These are the activations of a small neural network, seen along a few directions. Each row is one input.
In each table, some parts of the input vary, and every possible input appears once, in random order.
Descriptions start from the smaller parts, as in this example, which fits no table here: one of 5 places around a ring, together with either a single point or (one of 2 separate values, together with one of 4 places along a line) or one of 9 places along a line.
Shared parts are said once, and a part with two or three values counts as separate values.
In the rows, 128 means zero.

A family of inputs:
x1: [122  73 110  76 145 143 130 117 148 191 111 139]
x2: [115 204 140 159  90 125 102 132 146  68 147 145]
x3: [128 190 158 153 101  89 119 120 145  72 139 160]
x4: [101 179 130 131 146 101 132 137 101  89 170 179]
x5: [131 181 165 168 154  99 139 116  98  68 133 111]
x6: [ 98 160 155 156 143 133 120 167  83  73 186 116]
x7: [123 185 154 138 126  76 137 136 128  91 163 165]
x8: [103 172 158 167 154 107 127 128  65  82 142 124]
x9: [115  78  80 110 139 157 121 111 163 183 106 138]
x10: [119  60 137 103 142 174 117 149 128 172 129  80]
x11: [152  78 146 112 153 140 136  98 144 169  75  73]
x12: [135  99 120 104  91 166 101 112 191 169  91 106]
x13: [ 93 181  98 164 139 116 124 131 117  82 164 176]
x14: [125  88  85 114 113 169  99 125 185 168 103 114]
x15: [ 85 164 153 154 144 125 125 159  57  79 160 121]
x16: [214 170 100 153  99  81 197 146  76  83 160 170]
x17: [106  64 136 101 144 166 123 140 104 179 102  86]
x18: [124  70 140 112 153 149 124 110 111 182  84  88]
x19: [149  82 137  96 102 132 117  99 191 176  81 119]
x20: [230  72  81  99  99 118 192 123 120 175 107 132]
x21: [104 191 104 168 112 128 101 145 139  69 159 152]
x22: [145  73 132  79 125 121 134 114 176 198 102 123]
- Changing only one part turns x4 into x1. The same change can be made to x7. Which row results? => x22
- Describe the family of inputs behind these rows. => one of 2 separate values, together with either a single point or one of 4 places along a line or one of 6 places around a ring

A family of inputs:
x23: [ 71 192 146 159 164 107 104 122 102  80 189 184]
x24: [237 147 105 101  84  83 182  93 175 163 101 155]
x25: [ 97  70  62  75 130 203  88 111 206 189  97 133]
x26: [142 146 125 168  78 168 124 153 140  86 159 104]
x27: [ 83  63 114 122 122 152  89 119 168 210  85 107]
x28: [118  49 186  55 150 137 137 149 114 195 132  95]
x29: [222  96  81 122 104  72 198 114 127 134 123 189]
x30: [138 145  87 152 138 133 132 186  80  97 177 116]
x31: [ 71 189 173 152 159  87 106 118 166  76 138 130]
x32: [133  74 163 140 190 161 137  99  71 151  73  37]
x33: [ 95 188 120 146 137 111 156 151  41  81 157 166]
x34: [130 178 174 145  81 120  84 121 146  74 106 118]
- Describe the family of inputs behind these rows. => either one of 2 separate values or one of 4 places along a line or one of 6 places around a ring
- Which of the alternatives is x32? => one of 4 places along a line

A family of inputs:
x35: [119 160 143 158  76 175  90 124 159  94 137 122]
x36: [ 93 143 176 181 118 132 100 149  92  82 104  71]
x37: [111 137  90 148  93 186 102 148 117 103 172 148]
x38: [104  85 160  59 133 171  83 109 166 209  61  79]
x39: [ 87 216 189 144 143  80 125 109 115  35 155 180]
x40: [133 194 108 155 109  55 151 153  97 106 182 215]
x41: [104 177 142 172 199 122 141 145  37  74 181 108]
x42: [ 85 194 139 136 161  90 130 136  73  49 186 209]
x43: [134 212 155 160  88  41 146 122 139  91 152 182]
x44: [173 176  57 134 102 120 144 169 141  84 174 164]
x45: [198  33 181  61 102 121 143 130 163 197 110  85]
x46: [108 199 193 182 182 113 135 119  78  61 148  80]
x47: [234  75  89 113 107 111 169  52 153 178  38 119]
x48: [177 195 106 141  83 108 138 140 184  71 142 134]
x49: [178  20 139  59 117 142 177 159 133 209 139 109]
x50: [ 82  54 128 117 165 158  67  91 220 199  75  97]
x51: [ 80  68 110  50 145 187 114 131 132 220  94  98]
x52: [ 85 121 123 170 135 142 111 174  49  94 140  98]
x53: [ 58  37  80 106 174 173  97 111 187 209 107 114]
x54: [218  64  51 113 126 134 199  86 124 195  62 148]
- Changing only one part turns x51 into x38. The same change can be made to x54. Which row results? => x47
- Describe the family of inputs behind these rows. => one of 2 separate values, together with either one of 4 places along a line or one of 6 places around a ring
- Change only the choice among 2 separate values in x43. List by row number the other rows that result. => x40
